A small network was shown many inputs. Here are its activations along a few directions, one row for each input.
Each table varies a few parts of the input and shows all the possible inputs, shuffled.
Descriptions start from the smaller parts, as in this example, which fits no table here: one of 3 separate values, together with either a single point or one of 11 places along a line or (one of 6 places along a line, together with one of 8 places around a ring).
Shared parts are said once, and a part with two or three values counts as separate values.
In the rows, zero is written as 128.

Other details of the inputs vary at random and push rows far along two fixed directions, the same in every table; ignore that.

Rows:
x1: [ 92 111  40 124  57 143 191  90 143  94 134]
x2: [ 88 117  37 109  53 133 176 106 138 110 148]
x3: [166 141 155 130 149 163 113 131 148 126 126]
x4: [184 164 180 136 150 170  82 134 138 213 105]
x5: [ 80  90 142 168 155  53 103 196 103  91 117]
x6: [181 177 123 122 129 171 123 108 163 181 128]
x7: [163 153 154 123 135 174  91 134 138 200 124]
x8: [172 167 175  93 147 180 118 107 142 172 150]
x9: [134 142 100 100  87 161 163  79 137 114 128]
x10: [142  67 198 148 161  87  70 199 128 119 100]
x11: [145 160 156 132 158 142 119 101 129 144 138]
x12: [ 92 109  32 125  72  99 189 113 128  96 128]
x13: [139 144 166 119 150 154 116 121 118 148 153]
x14: [118  72 142 161 152  56 107 185 132  77 100]
x15: [144 165 140 123 133 190 107 108 131 197 138]
x16: [108 165  72 136 116 154 152  94 133 144 139]
x17: [ 90 108  47 130  92 113 177 104 135  53 130]
x18: [112  90 191 139 167  43  98 188 114  77 117]
x19: [141 134  83 117 108 167 167  83 138 116 124]
x20: [129 148 127  91 107 160 143  86 137 141 147]
x21: [ 71 104  27 125  46  99 190 112 129  85 131]
x22: [ 78  75 162 148 147  51  91 182  87 100 120]
x23: [103  83 157 166 170  55  96 187  92 117  94]
x24: [111  80 160 136 147  53 112 185 117  52 112]
x25: [102  95 176 165 181  36  83 187  96 100 107]
x26: [ 73 145  59 122  89 132 189  82 123  84 170]
x27: [139 168 158 136 155 146 110 125 127 162 145]
x28: [ 76 125  61 113  93  89 184  94 128  63 143]
x29: [113  60 155 141 148  76 105 191 112  66 114]
x30: [172 169 125 128 137 174 121 110 138 199 117]
x31: [132 142  81 126 100 166 162 107 161 121 146]
x32: [185 153 163 119 134 197 112  98 148 166 114]
x33: [ 43 113  29 139  65 108 185 102 106  91 135]
x34: [125  68 186 127 158  62  94 197 108  71 111]
x35: [ 55 117  55 123  89 108 175 115 102  90 165]
x36: [160 144 168 111 154 130 124 110 128 150 119]
x37: [142 152 149 134 156 136 119 112 112 170 126]
x38: [144 124 114 119 116 165 139 129 150 136 143]
x39: [133  93 209 154 190  64  87 168  94 119 104]
x40: [141 150 101 126 108 143 141 130 153 140 140]
x41: [180 147 180  96 138 178 101 112 142 159 125]
x42: [155 176 119 131 129 174 122 123 148 178 138]
x43: [119  93 158 167 167  47  80 202 114 112  92]
x44: [ 96  82 164 156 164  68  87 205  96 114 118]
x45: [170 164 184 106 139 164 114  96 138 171 124]
x46: [111 138  65 107  93 130 176  86 140  76 136]
x47: [ 82 132  92 133  99 118 153 101 106 121 136]
x48: [116 103  74 133 102 122 169 115 137 103 121]
x49: [149 148 131 125 132 159 110 144 134 175 136]
x50: [153 172 159 119 131 182 128  76 128 174 139]
x51: [156 155 184 115 150 175 101 103 125 176 144]
x52: [121 117  93 119  99 123 144 146 136 125 142]
x53: [177 145 157 109 134 200 107 104 148 162 127]
x54: [209 157 196 109 170 170 100 112 140 172 106]
Description of these inputs: one of 6 places around a ring, together with one of 9 places around a ring.
Question: The inputs of x28 and x25 match in every part but the place on the ring of 9. If x18 is changed in the same way as x28 into x25, which row does it become?
Answer: x27
Question: The inputs of x49 and x13 match in every part but the place on the ring of 9. If x30 is changed in the same way as x49 into x13, which row does it become?
Answer: x39
Question: Which other rows does x33 become when the place on the ring of 6 takes its other values? List them by row number.
Answer: x5, x15, x16, x23, x44
Question: Start at x21 and move only the place on the ring of 9, one step at a time. The first step leads to x4. Which rows follow, in order?
Answer: x33, x47, x50, x45, x9, x32, x1
Question: Start at x51 and move only the place on the ring of 9, one step at a time. The first step leads to x20. Which rows follow, in order?
Answer: x41, x53, x10, x2, x7, x15, x22

Rows:
x55: [117 112 133 118 132 123 142 130 124 101 146]
x56: [131 118 150 128 153  80 128 146 123  95 125]
x57: [118 111 168 133 148  69 117 138 110  97 110]
x58: [133 188  56 113  74 231 171  60 163 177 168]
x59: [106 106 123 156 133 100 110 166 121 107 116]
x60: [149 122 200 137 176 105  91 134 114 127 105]
x61: [122  93 113 108  99 113 137 143 131 101 123]
x62: [ 97 110 100 158 127  90 127 153 127  99 115]
x63: [192 177 172  99 132 208  99 109 165 183 140]
x64: [148 181 154 108 128 188 111  95 126 205 146]
x65: [154  88 164 132 148 110 104 163 125 111  97]
x66: [ 51 146   8 118  55 152 208  54 110 103 159]
x67: [187 179 174  90 148 201 112 102 148 184 154]
x68: [120  92  95 129 114 101 151 129 131  84 107]
x69: [171 193 141 123 154 172 126 103 144 195 141]
x70: [120 103 129 142 134  95 123 146 136  79 112]
x71: [104 107 104 135 110  77 146 140 137  66 119]
x72: [ 87 126  64 145  94  91 157 131 134  94 130]
x73: [161 111 165 155 166 108  87 169 127 157  91]
x74: [ 98 110 129 124 124 110 139 113 106  89 126]
x75: [117 117 143 146 159 106 110 160 108 126 128]
x76: [155  93 163 125 136 126 110 154 134 126 112]
x77: [147 119 136 144 139  97 112 158 131 148 101]
x78: [147 193  69  89  99 228 186  39 149 146 171]
x79: [188 168 149 109 127 202 103 120 150 220 129]
x80: [118 123 131 150 159  98 118 149 115 126 126]
x81: [124  95 153 136 130 108 112 158 135  93 125]
x82: [100 126 128 149 141  99 123 124 104 128 119]
x83: [ 83 113  98 124 114  97 139 151 110 111 149]
x84: [205 167 197 122 165 198  84 121 158 176 121]
x85: [106 122 113 132 108 120 118 153 132 128 135]
x86: [143 101 150 143 137 123 102 165 126 154 113]
x87: [ 79 142  55  88  58 153 189  60 122  98 165]
x88: [196 185 166 111 168 197 120  87 150 177 138]
x89: [138  96 133 129 128  80 131 152 132  96  99]
x90: [138 110 207 130 161 115  91 142 112 130 120]
x91: [ 47 139  14 115  48 150 210  59 114 108 169]
x92: [ 88 132 105 140 117  86 144 118 107 118 126]
x93: [112  86 112 149 126  94 120 167 114 113 104]
x94: [124 120 152 140 153 118 111 157 116 142 141]
Question: Describe the family of inputs behind these rows.
Answer: one of 2 separate values, together with one of 4 places along a line, together with one of 5 places along a line
Question: The inputs of x62 and x73 match in every part but the place on the line of 4. If x70 is changed in the same way as x62 into x73, which row does it become?
Answer: x68
Question: The inputs of x81 and x90 match in every part but the place on the line of 4. If x85 is changed in the same way as x81 into x90, which row does it become?
Answer: x64
Question: Start at x57 and move only the place on the line of 4, one step at a time. The first step leads to x56. Which rows follow, in order?
Answer: x71, x89
Question: Which other rows does x67 become when the place on the line of 5 takes its other values? List them by row number.
Answer: x55, x56, x78, x88
Question: Which other rows does x90 become when the choice among 2 separate values takes its other values? List them by row number.
Answer: x91
